A small network was shown many inputs. Here are its activations along a few directions, one row for each input.
In each table, some parts of the input vary, and every possible input appears once, in random order.
Descriptions start from the smaller parts, as in this example, which fits no table here: one of 4 places along a line, together with either a single point or one of 9 places around a ring or (one of 3 separate values, together with one of 8 places around a ring).
Shared parts are said once, and a part with two or three values counts as separate values.
In the rows, 128 means zero.

Other details of the inputs shift rows strongly along three fixed directions, in all tables alike. That doesn't count.

Table:
row 1: [104 120 138 107 116 128 130 141 145 127 123 157  93]
row 2: [ 96 123 159 147 115 195 122  85 149 170 158 132  95]
row 3: [111 143 142 129 135 155  99 149 146 129 119 144 125]
row 4: [ 89 130 166 139 111 197 121 118 167 166 136 155  98]
row 5: [121 128 115 124 160  94 131 138 126 105 115 154 119]
row 6: [130 160  84 155 156 118 127  90 122 143 154  81 122]
row 7: [214  99  69  79  76 107  51 123 114 149  47 141 236]
row 8: [135 133 162 137 166 103 127 191 114  86 110 155 144]
row 9: [119 136 112 132 119 139 147 121 137 143 135 105 105]
row 10: [124 133 119 144 167 104 123 117 100 110 148 107 128]
row 11: [116 100 165 110 145  95 109 177 108  74  97 146 164]
row 12: [147 141  78 152 118 110 172  92 121 163 159 102 122]
row 13: [181  85 111  67  47 162  70 101 132 176  89 175 163]
row 14: [119 142  81 160 159 110 153  88 123 153 151  96 111]
row 15: [128 150 156 125 109 145 148 155 146 111 131 136 103]
row 16: [118 117 121 103 146  78 146 145 116  90 126 150 101]
row 17: [116 121 134 123 170  90 134 136 114  86 127 156 113]
row 18: [148 168 101 162 165 100 140 112 115 118 154  96 135]
row 19: [134 126 167 129 105 147 151 164 133 127 124 127 115]
row 20: [112 116 124 148 138 141 137  99 128 147 146 130 119]
row 21: [191  95 103  97  66 177  45 114 123 181  81 160 216]
row 22: [117 163 142 148  93 182 158 120 156 159 157 108  99]
row 23: [137 157  88 171 165  91 172 105 113 135 158 106 127]
row 24: [110 106 159 113 148  91 116 182 115  74  97 145 168]
row 25: [134 144 147 129 148  89 136 187 119  79 101 142 164]
row 26: [137 153 123 151 138 134 141 107 143 141 142 134 115]
row 27: [104 140 134 145 130 140 131 121 139 139 137  89 136]
row 28: [128 151 149 156 123 143 141 129 132 141 137  85 139]
row 29: [142 147 141 133 155 105 122 184 123  90 107 162 159]
row 30: [131 104 104 124 140  78 153 111  94 117 146 120 114]
row 31: [113 147 119 126 156  95 131 126 124  93 131  94 129]
row 32: [137 152  95 148 103 136 162  78 141 171 170  98  97]
row 33: [104 105 182 110 135 144 107 153 138 106 107 192 109]
row 34: [ 90 107 178 122  92 188 133 115 153 153 153 149  82]
row 35: [138 134 122 163 164  98 163 129 111 129 140 117 124]
row 36: [112 134 125 130 153  91 129 156 125  98 110 111 144]
row 37: [130 133  99 120 153  85 154 125 111  96 136 101 106]
row 38: [151 115  81 138 149  77 158  98  82 118 150  74 128]
row 39: [103 125 151 134  91 198 141 105 152 165 159 105  97]
row 40: [129 166 129 151 153  98 151 137 126  97 137  94 136]
row 41: [107 112 187  90 120 151 119 173 143  84 110 169  96]
row 42: [216  98  73  85 127  76  58 136  85 107  67 161 224]
row 43: [128 150  88 143 110 152 145  75 137 172 158  73  99]
row 44: [ 80 121 177 106 100 172 127 156 172 138 122 176  75]
row 45: [121 111 135 135 119 145 146 112 118 136 150 102 110]
row 46: [123  80 135 107 142  74 147 177 106  84 106 175 133]
row 47: [115 128 128 116 166  92 131 139 126  90 119 157 110]
row 48: [ 95 124 201 118 107 212  80 146 158 135 128 166 117]
row 49: [130 118  93 140 155  79 170 137 101 111 134  97 125]
row 50: [187 104  86 123  87 116 134 106 112 175 118 116 160]
row 51: [125 144 112 150 118 154 123  66 126 164 158  55 136]
row 52: [ 93 134 187 118 109 203  86 161 165 139 117 168 120]
row 53: [200 119  71 103  55 171  57  47 129 202 104  85 206]
row 54: [105 103 146 113 113 129 140 156 138 128 119 166 109]
row 55: [117 146 145 113 133 157  92 130 149 119 125 143 118]
Description of these inputs: one of 5 places around a ring, together with either one of 3 separate values or one of 8 places around a ring.
Changing only the place on the ring of 5 turns row 36 into row 3. The same change can be made to row 40. Which row results?
Answer: row 18
Changing only the place on the ring of 5 turns row 11 into row 34. The same change can be made to row 53. Which row results?
Answer: row 13
List by row number the other rows that have the place on the ring of 5 in common with row 19.
Answer: row 9, row 15, row 22, row 37, row 38, row 39, row 41, row 43, row 45, row 49
Change only the place on the ring of 5 in row 4. List by row number the other rows that result.
Answer: row 27, row 49, row 52, row 54
Start at row 33 and move only the place on the ring of 8, one step at a time. The first step leads to row 17. Which rows follow, in order?
Answer: row 47, row 5, row 14, row 4, row 20, row 2

Table:
row 56: [145 128  91 163 163  66 194 115  92 122 168  90 115]
row 57: [102 157 171 126  98 213  99 104 167 148 144 112 111]
row 58: [ 71 130 159 138 165 130 145 109 134 106 161 102  75]
row 59: [168 137 101 144 103 137 113  99 131 164 112 105 183]
row 60: [144 136  94 130 147  93 134 127 113 121 122 135 132]
row 61: [106 116 110 143 177  76 143 115  86 110 146 102 129]
row 62: [ 88 184 133 180 157 149 164 114 140 131 172  49  90]
row 63: [158  97  95 114  83 135 113  92 110 169 108 115 164]
row 64: [151 123 125 123 157  53 158 187 102  74 102 168 134]
row 65: [113 126 141 126 104 149 149 109 142 148 153  99  96]
row 66: [139 116 106 102 148  57 153 182 111  82  99 163 138]
row 67: [138 157  97 175 154  83 175 114 109 124 158  70 144]
row 68: [165 103 103  92  66 161  93  94 142 167 105 140 144]
row 69: [155 112 109 139 128 135 130 106 117 151 133 132 135]
row 70: [ 88 132 167 114 107 190  95 107 170 144 142 143  78]
row 71: [ 97 135 136 128 119 158 127  98 152 139 156 113  79]
row 72: [153 138 133 106 103 170  70 103 132 142 110 130 168]
row 73: [146  87 116 116 131 104 116 151  97 117 109 157 158]
row 74: [135 125 110 105 118 137  90 126 142 135 105 164 140]
row 75: [132 112 183  77 133 104  97 220 124  42  67 196 157]
row 76: [159 109 102 142 136 104 152 118 108 134 129 129 137]
row 77: [ 90 167 157 150 151 124 172 137 130  94 176  87  87]
row 78: [ 99 169 126 177 157 133 182  97 139 144 178  95  72]
row 79: [169 136 113 118 100 138 106 150 124 138  97 111 181]
row 80: [ 82 118 165 123 137 133 153 136 139 100 136 123  83]
row 81: [146 136 115 116 119 134  94 121 134 145 112 156 138]
row 82: [ 87 165 154 172 175 128 141 125 140 114 164  99 116]
row 83: [171  94  88 121  99 153  84  86 110 182 120 131 180]
row 84: [134 148  80 168 184  69 170 103  98 115 151 101 117]
row 85: [162 139  93 142 119 139 101  82 122 172 129 131 149]
row 86: [ 78 126 189  91 117 166 105 185 178 102 100 206  94]
row 87: [106 161 166 142  98 221  96 117 171 169 137  97 122]
row 88: [167 133  97 143 109 143 102  93 131 170 117 105 189]
row 89: [141  91 125 125 147  62 159 177  90  89 121 139 137]
row 90: [171  95  87 110  79 113 124 101 105 171 115 106 171]
row 91: [ 86 146 222 113 133 187  80 199 169  98 109 165 122]
row 92: [ 71 101 219  88 124 160 108 192 158  76  96 192  92]
row 93: [151 110 115 100 101 106 129 134 126 122 113 137 130]
row 94: [106 120 146 145 102 181 143 107 141 166 154 116  99]
row 95: [141 126  90 110 105 127 122 117 139 146 114 141 139]
row 96: [147  83 116  95 113 107  97 140 102 126  85 157 175]
row 97: [122 118 119 151 192  79 152 135 100  95 152 132 119]
row 98: [106 156 140 137 119 166 145 117 157 154 149 127  87]
row 99: [142 130 127 113 156  59 159 189 106  77 105 162 123]
Changing only one part turns row 73 into row 94. The same change can be made to row 88. Which row results?
Answer: row 59
Describe the family of inputs behind these rows.
Answer: one of 4 places along a line, together with either one of 3 separate values or one of 8 places around a ring
Change only the place on the ring of 8 in row 60. List by row number the other rows that result.
Answer: row 69, row 71, row 73, row 84, row 86, row 92, row 96
Start at row 94 and move only the place on the ring of 8, one step at a time. The first step leads to row 76. Which rows follow, in order?
Answer: row 78, row 98, row 95, row 68, row 80, row 63
Change only the choice among 3 separate values in row 82. List by row number the other rows that result.
Answer: row 72, row 91
Change only the place on the line of 4 in row 72. List by row number the other rows that result.
Answer: row 57, row 75, row 77

Table:
row 100: [137 130  94 146 154  68 171 134 103 104 145 107 122]
row 101: [156  94  92 104 136  79 113 125 101 110 101 149 148]
row 102: [148 129  77 139 126 110 133  70 104 156 152  62 151]
row 103: [130 109 146 113 111 138 109 135 122 126 114 137 152]
row 104: [ 48 164 202 146 129 201 138 134 171 126 162 110  69]
row 105: [144 137  87 157  94 166 162  50 127 207 176  64 101]
row 106: [ 91 155 142 156 128 173 139  90 145 154 177  71  94]
row 107: [136 108 144  99 132 121  88 171 133 107  82 191 151]
row 108: [ 98 139 161 126  79 229 103  78 176 184 155 135  82]
row 109: [118 131  96 142 170  80 145 114 105 104 149 115 115]
row 110: [176  93  98 110  91 123  94 100 106 158 101 116 183]
row 111: [107 131 109 151 192  73 162 126 103  95 158 115 104]
row 112: [ 69 164 138 165 152 169 157  80 157 156 188  94  67]
row 113: [150 157 161 125  94 202  82 131 157 146 110 134 155]
row 114: [130 120  97 138 160  62 184 134  97  98 146 103 107]
row 115: [ 68 145 165 134 182 107 149 162 136  74 138 155  81]
row 116: [ 87 132 174 138 155 110 169 184 131  81 138 154  86]
row 117: [ 69 149 193 132 144 168 128 168 159  99 140 125  91]
row 118: [180 103  95 115  94 129  88 109 108 155 101 121 195]
row 119: [148 155 128 126 139 127 100 133 131 129 113 153 146]
row 120: [119 121 181 107  60 222 111 137 172 170 123 170 107]
row 121: [140 131  92 153 158  66 175 132 101 111 134 104 129]
row 122: [156 115  67 138 147  60 141  89  81 128 138  63 156]
row 123: [161  95  78 122 152  67 130 109  90 116 116 127 147]
row 124: [173 150 111 137 106 132 125 124 142 149 112 128 164]
row 125: [150 125  90 123 126 119 104 107 123 146 119 130 146]
row 126: [125 110 176 102 129 130  90 202 134  85  78 178 159]
row 127: [125 106 174 101 124 131  93 191 133  89  78 182 161]
row 128: [188 133  87 126  45 194  96  67 147 232 119 107 167]
row 129: [156 101 140  83  93 121 112 173 127 112  82 184 153]
row 130: [ 91 145 170 130 156 107 162 188 144  82 134 147  89]
row 131: [ 97 137 120 151 168 117 161  98 121 124 172 105  90]
row 132: [153 109 141  89  98 122 111 179 136 112  76 184 156]
Describe the family of inputs behind these rows.
Answer: one of 3 separate values, together with either a single point or (one of 2 separate values, together with one of 5 places along a line)
Changing only the choice among 3 separate values turns row 109 into row 106. The same change can be made to row 101. Which row results?
Answer: row 122
Change only the choice among 3 separate values in row 128. List by row number the other rows that result.
Answer: row 107, row 126
Change only the choice among 2 separate values in row 114. List by row number the other rows that result.
Answer: row 105
Change only the choice among 2 separate values in row 107. List by row number the other rows that result.
Answer: row 125
